[[128 133 125 120 134 131 127 126 139 124 127 136 116 115 127 128]
 [136 142 106 108 135 119 118 139 142 146 131 140 117 143 142 121]
 [142 122 133 125 126 129 135 127 123 136 133 122 132 127 131 134]
 [126 141 153 138 124 120 126 143 130 110 124 125 127 111 115 122]
 [125 131 140 122 123 128 133 124 130 129 124 123 134 131 129 134]
 [120 135 137 134 129 126 135 131 132 131 124 129 124 124 131 132]
 [121 117 124 137 120 126 125 120 134 125 130 121 134 133 117 122]
 [126 125 135 130 135 139 133 125 133 121 128 125 126 125 132 128]] → 128

[[130 122 115 135 125 130 117 134 110 140]
 [134 122 115 135 124 132 128 132 119 137]
 [134 122 115 135 127 130 130 132 122 135]
 [134 122 111 135 125 134 129 132 123 134]
 [122 122 115 131 125 130 128 132 108 145]
 [134 122 115 135 110 134 128 132 125 137]
 [134 112 115 135 126 118 129 143 111 143]
 [134 122 110 135 125 124 128 132 114 148]
 [121 122 115 135 126 130 128 133 107 151]
 [134 124 115 133 121 142 128 127 124 128]
 [133 122 115 135 125 123 120 132 116 137]
 [134 119 111 135 125 130 128 132 120 133]] → 130

[[134 134 132 110 137 128 107 118 130 129 104 125 135 123 116]
 [156 103 114 143 131 137 137 121 127 136 122 129 119 115 145]
 [128 129 119 114 131 121 107 128 139 133 109 121 142 130 106]
 [123 129 114 128 119 115 125 138 142 133 131 125 142 138 116]
 [117 134 149 121 116 128 155 141 133 123 113 105 115 123 135]] → 134

[[127 126 126 120 125 134 126]
 [126 122 126 128 119 127 135]
 [123 132 120 116 125 122 117]
 [132 128 127 112 128 135 131]
 [130 141 113 136 137 120 127]
 [130 121 134 132 127 113 121]
 [127 134 140 127 102 123 127]
 [128 127 127 119 126 136 131]
 [121 133 136 117 142 121 124]] → 127

[[ 99 141 111 138 138 149 125 102 126 125 153 134 107]
 [115 134 121 132 134 138 126 118 127 126 139 131 118]
 [125 130 127 129 129 132 129 124 127 129 132 130 127]
 [137 135 128 144 138 135 126 113 135 119 138 127 130]
 [139 118 136 114 120 113 127 149 126 129 109 123 133]] → 99
---
[[153 137 132 123 131 123 124]
 [148 137 136 125 128 123 122]
 [148 141 136 123 130 122 124]] >> 132

[115 156 134 112 150 122] >> 134

[103 120 105  99 134] >> 105

[[123 135 127 135 121]
 [141 131 138 140 113]
 [124 112 150 114 139]] >> 127

[105 126 119 119 112] >> 119

[128 156 110 137] >> 110
---
[147 153 132 151 137 115 157] result: 137

[137 147 150 130 112] result: 137

[[117 122 152 136]
 [107 132 141 128]] result: 122

[ 99 126 131 132 138 143] result: 131

[150 122 133 123] result: 133

[[140 109 130 107]
 [142 111 138 127]] result: 111

[130 128 119 155 120 110] result: 120
---
[[129 126 129 128 130 128]
 [105 129 139 102 134 110]
 [126 126 128 128 131 128]] -> 130

[[107 145 145 121]
 [117 141 123 134]
 [126 109 144 116]] -> 145

[[133 132 126 108 131 132]
 [127 132 127 132 106 130]
 [127 125 123 128 130 111]] -> 131

[[119 129 128 126 134 126 144]
 [137 133 129 116 121 141 122]
 [126 131 124 154 133 125 127]] -> 126

[[116 139 122 131 132]
 [118 125 125 130 136]
 [138 100 140 124 116]] -> 131

[[126 117 134 138]
 [151 137 131 116]
 [138 132 131 124]] -> 134
---
[157 120 123 118]
157, 123

[126 105 120 112]
126, 120

[131 128 106 133 132 104 128]
133, 132

[127 149 128 153]
153, 149

[[115 148 144 143]
 [143 138 113 144]
 [119 151 140 147]]
151, 148

[134 121 136 112 122 119 154]
154, 136

[125 134 101 137]
137, 134

[[125 111 111 144 143 105]
 [128 118 121 146 140 107]
 [115 136 126 123 119 133]]
146, 144

[144 120 154 113 117]
154, 144

[102 110 119 125 105]
125, 119
---
127,125,121,107
131,123,129,127
128,127,126,123
⇒ 125

145,118,157,141,132,139,115
145,118,157,152,132,139,115
145,118,157,152,132,139,103
⇒ 118

114,120,130,138,129,117,132
127,128,128,129,128,129,128
99,113,130,143,128,113,135
⇒ 120

120,129,117,114
121,113,150,108
148,102,126,125
⇒ 129

119,111,134,142,114
154,117,156,135,141
115,143,115,126,104
⇒ 111

105,125,147,120
126,146,128,147
116,125,142,123
⇒ 125

138,150,124,116
151,128,104,140
114,126,132,147
⇒ 150

124,115,148,113,139,125,148
141,133,130,103,108,130,137
136,149,142,148,141,134,141
⇒ 115
---
[114, 134, 138, 107, 106] => 138
[143, 136, 126, 101, 130] => 126
[130, 148, 142, 104, 134] => 142
[103, 129, 153, 126, 109] => 153
[118, 99, 125, 110, 131] => 125
[150, 144, 153, 134, 125] => 153
[152, 138, 139, 110, 147] => 139
[127, 136, 128, 151, 130] => 128
[125, 150, 140, 115, 105] => 140
[104, 126, 134, 111, 104] => 134
---
array([102, 123, 131, 121, 125]) result: 123
array([103, 100, 119, 125, 105]) result: 105
array([110, 152, 133, 118, 154]) result: 133
array([114, 138, 101, 115, 126]) result: 115
array([112, 132, 149, 126, 135]) result: 132
array([123, 122, 111, 152, 134]) result: 123
array([151, 114, 127, 104, 103]) result: 114
array([113, 101, 107, 146, 123]) result: 113
array([119, 130, 127, 137, 156]) result: 130
---
146,124,133,133,129,124
147,119,121,109,152,151
-> 146

114,108,125,113
116,109,130,98
114,106,127,106
-> 114

120,135,140,140,142,150
133,134,108,107,120,107
120,124,129,120,149,153
-> 120

127,136,118,149,149 -> 127

142,112,139,129,101,138
148,106,118,105,141,148
-> 142

145,104,156,109 -> 145

150,123,120,133,123,118
136,128,118,118,125,149
-> 150

109,138,139,153,138,136 -> 109

153,125,127,155,146,135 -> 153

131,136,113,127
120,122,131,98
138,109,111,137
-> 131
---
[[129 125 133 128 123 113 126 138 130 131 124 145]
 [133 107 124 128 118 127 127 135 133 115 127 124]
 [120 133 121 128 140 133 138 124 137 126 137 143]
 [139 125 125 128 119 129 126 125 133 129 116 140]
 [128 139 118 128 128 138 129 135 129 142 113 125]
 [138 112 134 128 136 134 121 126 132 132 131 122]
 [131 133 124 128 118 114 128 120 141 141 133 121]
 [112 111 129 128 137 131 128 123 125 137 121 126]
 [129 135 131 128 135 119 130 123 147 112 110 121]
 [121 126 150 128 117 131 133 123 134 129 140 132]] ⇒ 112

[[128 115 127 127 126 127 107 122 140]
 [128 137 128 129 130 128 142 132 120]
 [128 132 128 128 129 128 134 130 125]
 [128 129 128 128 128 128 130 129 127]
 [128 126 128 128 128 128 125 127 130]
 [128 131 128 128 128 128 133 130 125]] ⇒ 128

[[127 128 124 123 114 102]
 [128 128 124 123 115 102]
 [141 133 139 121 132 150]
 [112 136 139 142 120 123]
 [142 121 120 119 134 117]
 [113 124 136 151 136 141]
 [135 134 141 146 132 151]
 [114 121 136 149 124 111]
 [133 136 124 133 137 151]
 [119 123 128 135 116 103]] ⇒ 114

[[149 143 134 124 121 147 116 149 137 122 127 148 138 144]
 [140 131 121 136 114 114 128 128 145 143 105 137 127 118]
 [122 141 110 140 140 145 119 133 117 127 143 120 133 136]
 [107 118 121 135 137 115 144 107 114 139 119 106 123 104]
 [149 129 110 144 117 121 129 129 150 143 125 150 136 126]
 [119 138 114 137 138 143 117 139 115 118 145 117 137 141]
 [106 124 140 121 142 142 128 132 106 112 135 104 132 115]
 [145 127 115 145 121 124 132 118 147 132 107 140 144 103]
 [122 133 113 139 111 125 115 127 122 141 119 119 135 130]] ⇒ 106

[[142 134 139 135 119 139 117 122 121 131]
 [112 120 110 120 109 111 152 153 108 123]
 [121 133 117 134 105 118 148 151 101 136]
 [114 142 110 143 110 111 117 121 104 142]
 [115 151 113 151 123 113 117 123 120 151]
 [130 117 129 118 127 129 123 126 133 115]
 [157 110 157 110 123 157 118 113 127 107]
 [119 148 115 148 111 116 118 122 105 148]
 [114 135 115 135 135 114 111 115 134 133]
 [121 114 124 114 143 123 117 117 147 113]] ⇒ 119

[[109 112 148 135 145 108 108 136 108 109 117 139 111]
 [146 113 134 113 138 149 144 140 114 145 125 134 133]
 [117 134 147 140 149 132 117 119 131 114 135 131 122]
 [112 141 126 138 126 107 116 125 140 114 131 120 122]
 [145 120 134 114 132 147 145 150 121 141 126 133 134]
 [115 112 109 109 127 120 111 112 114 117 110 144 124]] ⇒ 112

[[137 117 140 146 149 105 119 124]
 [138 114 137 147 152 102 117 125]
 [132 123 117 146 157 104 118 128]
 [138 115 137 147 152 102 117 125]
 [137 117 140 146 149 105 119 124]
 [133 121 121 148 156 103 119 128]
 [132 123 117 146 157 104 118 128]
 [137 117 140 146 149 105 119 124]
 [138 114 137 147 152 102 117 125]
 [132 123 117 146 157 104 118 128]
 [134 120 121 148 156 102 119 128]] ⇒ 138
